A small network was shown many inputs. Here are its activations along a few directions, one row for each input.
Each table varies a few parts of the input and shows all the possible inputs, shuffled.
Descriptions start from the smaller parts, as in this example, which fits no table here: one of 3 separate values, together with either a single point or one of 11 places around a ring or (one of 4 places along a line, together with one of 8 places around a ring).
Shared parts are said once, and a part with two or three values counts as separate values.

Other details of the inputs shift rows strongly along two fixed directions, in all tables alike. That doesn't count.

Table:
R1: [ 27 -33  30  16  -1   3 -11 -29 -26  12 -14 -23 -15 -14   9 -28]
R2: [ 31 -14   3  11  -6  -1 -22 -22 -44   7   6 -19  -6 -11  -9 -50]
R3: [-11  -1  -6  -7  14  23 -14 -15  27   0   5  12  17   0   5 -19]
R4: [-10  -6  -7  -5   9  25  -5 -28  30   4   7   8  15   6  -3 -23]
R5: [ 26   0  -9  12 -24 -32  14  30 -53  -6  -7 -15 -16  -5  -7  15]
R6: [-22  18  -3  -6  -1 -14  19  29  19 -12  -6  14   1  12   1  50]
R7: [-23  -3  16  -8  19  12 -19 -22  24  12   8   7   9   3   8 -12]
R8: [ 46  -2   8  14 -16 -15  24  22 -35 -12 -13 -13 -18   7  -6  24]
R9: [ -6   1  -3  -7  12  29 -10 -22  27   3  11  10  15   6  -3 -24]
R10: [ 41  -6   6  14 -14 -20  18  27 -36 -13 -19 -11 -17   0   1  26]
R11: [-17  16 -17  -6  -8  -5  31  28  29 -12  -7  12  -3   4   1  43]
R12: [ 29   2 -12  11 -21 -30  16  33 -50  -9  -9 -14 -17  -9  -9  10]
R13: [-29  15 -10  -9   0  -6 -16   1   3   5  15   7   7  -2   0  -4]
R14: [-17  -9   1  -3  12  20  -9 -29  24   4   5   7  18  10  -4 -16]
R15: [-13  10 -23  -6  -5  -2  31  25  27 -13  -7  13   5   8  -3  36]
R16: [-28  32 -19 -15 -11 -23  28  45   4   0  15   7  -6   7  -9  45]
R17: [ 37 -27  25  18   0   3 -16 -30 -34   3 -10 -17  -6   0  -1 -29]
R18: [-19  12 -10  -6   2 -12  20  28  17 -13  -6  15   9  16  -4  45]
R19: [ 25   7  -5  11 -23 -32  13  32 -48  -8  -9 -15 -24 -13  -4  13]
R20: [ 37 -21  20  16  -3   9 -18 -22 -25   2 -13 -16 -14 -19  12 -33]
R21: [-20   7 -15  -5  -2  -6  26  23  21 -12  -9  13   9  13  -5  42]
R22: [-23  16  -9 -13   5  -2  -9   3   7  10  19   3   2  -6  -4 -13]
R23: [-18   6   7  -7  16  13 -24 -15  24   3   6  11  11   1  11  -9]
R24: [-16   4  12 -10  18  14 -18 -15  25  11  12   7   7   2   9 -11]
R25: [-18  -5   2  -8  11  20  -5 -22  33  11   6   4   5  -4   8 -16]
R26: [ 26 -31  25  20  -3   1 -18 -30 -28   4 -20 -19 -11 -15  11 -27]
R27: [-23  11 -14 -11   4   6 -16 -11   6   8  24   7  16   8 -12 -19]
R28: [-13   3   6 -11  14  23  -9 -15  30  10  11   7   5  -4   8 -17]
Description of these inputs: one of 4 places along a line, together with either one of 2 separate values or one of 5 places around a ring.
Changing only the place on the line of 4 turns R17 into R18. The same change can be made to R9. Which row results?
> R3
List by row number the other rows that have the place on the line of 4 in common with R20.
> R6, R11, R13, R19, R23, R26
Which other rows does R22 become when the choice among 2 separate values takes its other values? List them by row number.
> R16
Which other rows does R25 become when the place on the ring of 5 takes its other values? List them by row number.
> R1, R7, R24, R28

Table:
R29: [ 30 -23  21  13   0   5 -15 -23 -23   7 -10 -17 -12 -14   9 -29]
R30: [ -5  15 -15  -5  -9  -7  31  29  12 -10  -2   7  -4   7  -6  35]
R31: [-7  2 -1 -3  2  4  7  3 15  0 -1  4  0  0  3  8]
R32: [ 39  -5  11  17 -21 -26  29  31 -39 -12 -23 -16 -27  -4   1  35]
R33: [-4  5 -5 -4  1  5  6  4 12 -2  2  5  2  2 -1  5]
R34: [-4  5 -4 -4  1  5  7  3 12 -1  3  4  2  3 -2  5]
R35: [-10  13  -6  -3  -6 -11  26  29  11 -10  -6   7  -4   8  -1  42]
R36: [-27  13 -10 -12   8   2 -20  -5   9   8  18   8  12  -1  -2 -16]
R37: [-26   7  -5 -11  11   8 -29 -19   8  12  21   5  13  -3  -1 -31]
R38: [-8  3 -2 -3  3  0  2  2  8 -3  0  5  6  7 -2  9]
R39: [-18   2   2  -8  12  15  -8 -13  27   6   7   8   9   2   5  -7]
R40: [ 32 -22  13  14  -3   3 -17 -23 -30   4  -7 -16  -6  -9   2 -33]
R41: [-9  3  4 -3  4  1  2  2 12 -1 -1  5  2  4  3 12]
R42: [-21   0  -4  -6  11  10 -12 -14  21   2   6  10  16   5   0  -8]
R43: [ 29 -24  17  15   0   1 -19 -23 -31   4 -10 -15  -6  -9   5 -29]
R44: [-16  -2  -2  -7  14  18 -21 -25  19   7  11   8  17   4   0 -26]
R45: [ 31  -6   3  13 -18 -22   2  12 -51   1  -6 -20 -20 -13  -3  -8]
R46: [ -6  15 -17  -4  -9 -10  28  29   8 -11  -2   8   0  10  -9  36]
Changing only one part turns R32 into R35. The same change can be made to R33. Which row results?
> R30
What is each input in this table made of?
> one of 3 separate values, together with either a single point or one of 5 places around a ring
List by row number the other rows that have the choice among 3 separate values in common with R41.
> R34, R37, R38, R39, R44
